Each row below holds a small network's activations on one input, seen along a few directions.
Each table varies a few parts of the input and shows all the possible inputs, shuffled.
A made-up example of a description, with smaller parts first: line(6) and (point or (values(2) and ring(5)) or line(11)).
Shared parts are said once, and a part with two or three values counts as separate values.

Other details of the inputs shift rows strongly along two fixed directions, in all tables alike. That doesn't count.

Rows:
R1: [62,-35,4,25,-31,-23,38,7,13,-33,64,5]
R2: [-45,49,-4,41,-34,94,-74,-5,-19,0,30,61]
R3: [25,17,3,25,-63,56,-6,-30,26,-7,34,29]
R4: [64,-19,14,2,-28,-41,35,-9,1,-29,61,-3]
R5: [-60,60,2,-17,52,18,-72,-6,-23,28,-38,33]
R6: [74,-38,7,-24,7,-69,56,-10,-3,1,23,-34]
R7: [-70,43,20,-23,8,-20,-24,33,-13,36,-49,-14]
R8: [-48,89,52,50,-48,68,-67,29,12,3,3,53]
R9: [1,-34,-10,27,-8,23,13,-6,2,-12,16,-6]
R10: [-14,-16,-19,-57,40,-39,24,-9,-15,40,-41,-26]
R11: [-21,-52,-29,-4,55,-37,24,-3,19,-14,-53,-38]
R12: [68,6,3,-6,-57,-8,41,23,-4,-10,39,-51]
R13: [-4,-21,-24,-17,-27,5,23,-16,-19,9,26,-12]
R14: [-82,69,9,-4,64,45,-98,8,-18,29,-55,59]
R15: [32,-7,24,-5,2,-20,7,-17,30,-21,-7,9]
R16: [27,4,6,5,-4,16,17,-14,11,12,0,7]
R17: [-3,33,12,9,-14,35,-14,32,1,-8,-24,-10]
R18: [-17,-54,-20,-8,86,-61,26,12,0,0,-68,-35]
R19: [4,-65,-19,-13,59,-69,38,-3,25,-13,-58,-46]
R20: [52,-60,-35,-5,-12,-29,67,-17,-14,17,27,-60]
R21: [-27,0,11,2,54,-18,-21,4,-3,-13,-45,16]
R22: [-58,-25,-30,5,55,13,-31,13,-24,19,-42,-9]
R23: [47,-39,19,2,-17,-58,74,20,44,17,-31,-73]
R24: [10,18,30,9,9,4,-17,-5,6,-14,-2,34]
R25: [-23,-10,-21,11,-4,19,-17,-6,-23,-1,25,-5]
R26: [0,-19,9,-5,31,-50,35,46,4,46,-57,-58]
R27: [-115,90,1,-35,26,45,-97,38,-38,12,-69,18]
R28: [-34,-34,-22,-40,51,-67,14,8,-16,-3,-31,-19]
R29: [2,-34,-4,-14,65,-54,12,13,-8,3,-40,-15]
R30: [-1,31,-2,-8,-1,18,-20,-16,-14,23,9,14]
R31: [-50,-6,-24,13,39,36,-22,-7,-16,21,-49,-1]
R32: [5,-23,-10,-22,42,-16,20,-17,22,26,-58,-27]
R33: [-16,11,14,-25,-5,-25,-14,-2,-11,-23,19,29]
R34: [-20,-48,-34,-7,41,-5,18,-17,8,19,-63,-44]
R35: [29,36,21,15,-67,42,-7,16,30,-32,14,-5]
R36: [6,-39,3,-15,48,-53,21,-8,23,-18,-50,-23]
R37: [-10,11,-3,13,0,-9,-23,1,-12,-22,31,22]
R38: [27,7,7,17,-93,22,14,-8,4,-54,120,40]
R39: [22,41,14,44,-74,84,-20,-21,8,-9,61,58]
R40: [-50,-11,-24,11,53,2,-28,19,-15,-2,-26,7]
R41: [10,21,19,3,16,15,-6,-9,12,4,-6,22]
R42: [94,-19,-9,13,-83,7,61,-27,1,4,92,-14]
R43: [6,-9,2,38,-58,51,-13,-21,26,-35,48,20]
R44: [3,86,30,35,-82,90,-64,33,-3,-27,51,49]
R45: [102,-28,-2,24,-83,19,63,-15,13,2,89,-2]
R46: [52,-24,13,-5,-22,-67,73,26,7,30,3,-76]
R47: [-46,-51,-37,-37,40,-33,18,1,-26,16,-29,-39]
R48: [6,19,2,2,5,27,-15,-3,-3,24,1,21]
R49: [-60,21,-23,-32,17,17,-30,-10,-29,34,-31,14]
R50: [71,26,43,29,-72,25,-6,-7,14,-33,93,57]
R51: [-33,9,-4,33,9,30,-25,3,1,-28,7,30]
R52: [12,-38,-28,0,16,-37,33,1,-12,-11,21,-30]
R53: [69,-44,6,-19,9,-45,67,-22,42,1,-7,-39]
R54: [-96,71,7,-40,46,25,-86,-4,-24,24,-45,54]
R55: [23,35,36,-15,-58,4,-14,-14,-2,-27,69,52]
Description of these inputs: line(5) and (values(2) or ring(9)).
The inputs of R14 and R41 match in every part but the line(5) part. If R1 is changed in the same way as R14 into R41, which row does it become?
> R18
A walk changes only the line(5) part. It starts at R35 and steps to R17. List the rest of the walk in order.
> R44, R12, R27

Rows:
R56: [-31,55,31,2,5,7,-51,21,-4,-11,-8,36]
R57: [47,-99,-37,-12,30,-62,80,-11,-5,-9,13,-52]
R58: [-11,-19,-15,22,10,24,-15,-22,6,-25,11,27]
R59: [22,-10,18,-10,28,-43,21,9,24,-4,-40,-22]
R60: [14,34,6,4,-45,45,-5,-7,-2,24,21,8]
R61: [9,36,10,14,-76,44,-6,9,-5,0,51,6]
R62: [-62,24,6,-39,64,-41,-34,25,-17,15,-71,-7]
R63: [47,28,23,41,-104,59,10,2,21,-14,76,15]
R64: [-14,48,36,12,-9,7,-40,11,12,-14,-1,36]
R65: [99,-67,-7,2,-37,-35,106,2,30,10,14,-80]
R66: [-26,4,-14,12,-22,29,-30,-18,-16,-30,53,42]
R67: [-46,11,-16,-8,33,8,-17,26,-20,36,-60,-30]
R68: [-18,-19,-16,20,8,16,-15,-18,-3,-21,18,26]
R69: [-46,24,8,-43,81,-32,-32,7,-12,35,-85,4]
R70: [17,-52,-33,-17,35,-25,28,-34,-9,8,6,-8]
The inputs of R59 and R65 match in every part but one. If R69 is changed in the same way as R59 into R65, which row does it become?
> R60
What do these inputs look like to the network?
> values(3) and (point or line(4))
Change only the line(4) part in R59. List by row number the other rows that result.
> R56, R62, R64
Change only the values(3) part in R68. List by row number the other rows that result.
> R63, R64
